3,2,4,3,2,1,2,2,3,4,3,5
4,4,5,3,5,7,5,7,5,5,3,2
3,4,5,2,3,4,4,6,4,6,1,3
4,4,2,6,4,2,3,1,4,1,7,5
4,1,4,4,5,5,5,6,5,4,5,5
4,3,2,5,5,5,5,4,5,2,7,5
3,1,4,2,2,3,2,5,4,6,3,6
4,4,3,5,3,2,3,1,3,2,5,5
4,7,3,5,4,3,4,1,3,2,4,2
4,6,3,5,5,5,5,3,4,2,5,2
3,6,4,3,2,2,3,1,2,4,1,2
Rows and columns are numbered from 0.
What is the entry in the top-right corner?
A: 5
What is the entry in row 2 and column 2?
A: 5
What is the top-left entry?
A: 3
The entry at row 0, column 2 is 4
The entry at row 1, column 2 is 5
The bottom-right entry is 2
The entry at row 2, column 0 is 3
The entry in the bottom-left corner -> 3
What is the entry at row 1, column 0?
A: 4
What is the entry in row 0 and column 1?
A: 2
The entry at row 2, column 1: 4

arr = 1.015,1.359,-1.046,0.970
The entry just left of 0.970?
Answer: -1.046
The entry just left of the largest entry?
Answer: 1.015

data =
[[ 30.3  30.9  -9.8  33.7  19.6  30.9  -6.5 -41.5 -13.0 -13.8 -16.6 -11.1]
 [-15.0   9.5 -42.8  21.5 -18.1  12.4   5.5  -9.1 -49.9 -19.5 -28.2   2.8]
 [ 28.0  36.2  15.8  24.3   4.2  50.7  -4.8 -15.5  11.8  11.4 -17.8 -23.4]
 [  3.0 -34.0 -41.2 -31.5   1.1 -47.0 -10.6   6.3  -5.0  11.4  -2.0
   24.8]]
The minimum -> -49.9
The entry just right of 12.4 -> 5.5
The entry just right of -15.5: 11.8
Find the entry just right of -18.1.
A: 12.4
The entry just right of 6.3 is -5.0
The entry just right of -6.5 -> -41.5
The entry just left of the largest entry -> 4.2
The entry just left of -23.4 is -17.8
Find the entry just left of -31.5.
A: -41.2
The entry just left of 9.5: -15.0
Find the entry just right of the smallest entry.
A: -19.5
The entry just right of 33.7 -> 19.6
The entry just right of 36.2 is 15.8
Find the entry just left of 21.5.
A: -42.8

Read these off the table that follows.
1) Give the entry just left of -24.6.
2) Give the entry directly below -26.5.
3) Give the entry in the bottom-right corner.
4) Give the smallest entry in the first row.
5) Give the second entry on the main diagonal.
6) Give the entry just left of the largest entry.
7) Give the top-left entry.
8) Give the fifth-last entry, reading row by row.
[[  3.3  -8.9  18.5  16.6 -48.7 -51.3]
 [-29.5 -22.0  20.6  21.5  -7.9 -11.7]
 [ -3.0 -15.2  22.0  18.8 -48.0 -48.5]
 [-29.9 -24.6  18.1  25.2  -9.3 -10.4]
 [-16.9  -1.1  -5.4  -0.2  35.5  40.8]
 [-35.6 -30.6  29.4  24.3 -18.5 -11.3]
 [-31.1 -26.5  21.9  24.3 -12.2 -13.7]
 [  2.0 -12.5  21.7  18.2 -47.2 -51.5]
 [-32.0 -24.1  21.3  25.9 -10.4 -13.0]]
1) -29.9
2) -12.5
3) -13.0
4) -51.3
5) -22.0
6) 35.5
7) 3.3
8) -24.1

[-0.07, -0.05, -0.05, 0.03, -0.06, -0.11, 0.20, -0.04, 0.09, -0.14, 0.02, 0.00, 0.01, 0.14, 0.05]
The first entry from the right: 0.05
The 2nd entry from the left: -0.05
The entry just right of -0.06: -0.11
The first entry -> -0.07
The minimum -> -0.14
The second entry from the right: 0.14
The 3rd entry from the left -> -0.05
The 5th entry?
A: -0.06
The entry just right of 0.20 -> -0.04
The fourth entry: 0.03
The third entry from the right?
A: 0.01
The entry just right of -0.11: 0.20

grid =
[[  6.5  59.0  20.0 -58.6   7.4  15.9  16.2  37.7  -8.4  17.5  -8.0]
 [-34.6 -13.1  54.0 -32.0   0.1  44.2  34.9  21.0  -7.5  46.3 -16.9]]
Indices start at 0.
What is the entry directly above 21.0?
Answer: 37.7
The entry in the bottom-left corner: -34.6
What is the top entry of the column that holds the smallest entry?
Answer: -58.6
The entry just right of -8.4 -> 17.5
The entry in row 0 and column 2 -> 20.0
The entry in row 1 and column 1 -> -13.1
What is the entry just left of -7.5?
Answer: 21.0
What is the entry just right of 44.2?
Answer: 34.9
The entry just left of -16.9 -> 46.3
The entry just left of 37.7: 16.2
What is the top-right entry?
Answer: -8.0
The entry at row 0, column 1 is 59.0
What is the entry just left of the largest entry?
Answer: 6.5
What is the entry in the bottom-right corner?
Answer: -16.9
What is the entry directly below -8.4?
Answer: -7.5

Read these off the table that follows. Counting starts at 0.
1) Which number is the entry at row 0, column 2?
2) Which number is the entry directly below the centre entry?
3) Which number is the entry in row 0 and column 1?
4) Which number is the entry at row 0, column 0?
5) Which number is the entry at row 1, column 1?
6) Which number is the entry at row 1, column 0?
7) Which number is the entry just left of -35.1?
8) Which number is the bottom-left entry?
[[-15.2  62.0  49.6   5.0  -6.1 -44.3  36.7   1.6  -1.1]
 [-19.8   2.3 -23.8 -24.3  37.3  -0.5  -9.2  59.1  54.4]
 [  3.9 -10.6 -11.4  -4.2 -35.1 -10.3   5.4  15.2   6.2]
 [ -1.0  11.9 -18.4 -29.5 -17.7 -45.4  26.4  37.0  11.5]
 [-10.4  -1.3  -7.2 -32.7  16.1  -6.3 -17.3  41.9  20.8]]
1) 49.6
2) -17.7
3) 62.0
4) -15.2
5) 2.3
6) -19.8
7) -4.2
8) -10.4

array([[-21, -19,  21, -20,  21,  21, -20,  24],
       [-20, -18,  31, -20,  32,  29, -16,  30],
       [  7,   7,  -7,   7,  -7,  -5,   6,  -8],
       [-19, -22,  37, -21,  37,  33, -18,  29],
       [ -4,  -9,  27,  -6,  28,  23,  -4,  18],
       [ 37,  34, -21,  35, -18, -21,  38, -26],
       [  5,   7,  13,   7,  12,   9,   5,  21],
       [ 28,  29, -15,  29, -14, -17,  26,  -8],
       [-15, -16,  26, -17,  26,  26, -13,  19],
       [-27, -22,  32, -24,  31,  32, -25,  41],
       [-13,  -9,  18, -10,  18,  16, -11,  26],
       [-27, -25,  38, -27,  38,  38, -26,  38],
       [ -4,  -3,  17,  -3,  18,  15,  -3,  20],
       [-13,  -9,  22, -10,  21,  19, -12,  33]])
The largest entry in the first row: 24
The entry in the bottom-left corner: -13
What is the entry directly below 12? -14
What is the third entry in reading order? 21
The last entry of the largest entry's row: 41
What is the entry just right of -12? 33
The third-last entry, reading row by row -> 19
The entry directly above -5: 29
What is the entry directly above the largest entry? 19
The first entry in the row that holds the largest entry is -27
What is the entry in the top-left corner? -21
The 2nd entry from the end, reading row by row is -12
The third entry on the diagonal from the top-right corner -> -5
The second entry, reading row by row: -19
The largest entry in the first column -> 37
What is the 4th-last entry, reading row by row? 21
What is the entry just left of 20? -3
What is the entry just left of the largest entry? -25

Questions about the array below.
1) Report the entry just left of the smallest entry.
2) Report the fourth entry in reading order.
3) Report the bottom-left entry.
4) Report the largest entry in the last row.
5) Report the minimum.
6) Report the entry just left of 49.7.
7) Report the entry in the top-right corner.
8) Report the 3rd entry in reading order.
[[ 16.1  17.2 -35.7  57.4 -48.9 -35.3 -32.9  59.0  55.9  16.1 -43.9]
 [ 25.8  35.2 -40.1  32.2  54.8 -58.9 -47.2  32.8  27.6  22.1 -45.1]
 [ -7.5 -31.9  57.1  59.6 -50.2  55.9  56.3  55.6  60.7  -4.9  56.6]
 [  2.5   5.7 -41.7  54.3 -13.5 -38.4 -39.9  45.6  50.0   9.2 -50.5]
 [-40.6 -54.2 -40.3  43.3 -56.1 -43.7 -37.4  44.4  38.8 -26.3 -42.5]
 [-53.9 -59.2  57.1  39.5 -61.9  59.0  57.2  39.7  52.5 -37.5  54.5]
 [-45.0 -49.2 -21.1  53.5 -55.5 -22.2 -11.5  49.7  51.3 -36.4  -8.7]
 [-58.8 -55.8 -17.4  32.4 -55.4 -11.9 -12.6  26.8  32.3 -48.8 -19.1]
 [-10.2 -14.8  58.6 -37.3  44.7  56.1  57.1 -34.5  -0.6  -4.6  60.1]
 [ 38.7  41.8 -54.7  29.6  29.6 -57.3 -53.9  39.6  28.9  37.0 -54.8]]
1) 39.5
2) 57.4
3) 38.7
4) 41.8
5) -61.9
6) -11.5
7) -43.9
8) -35.7
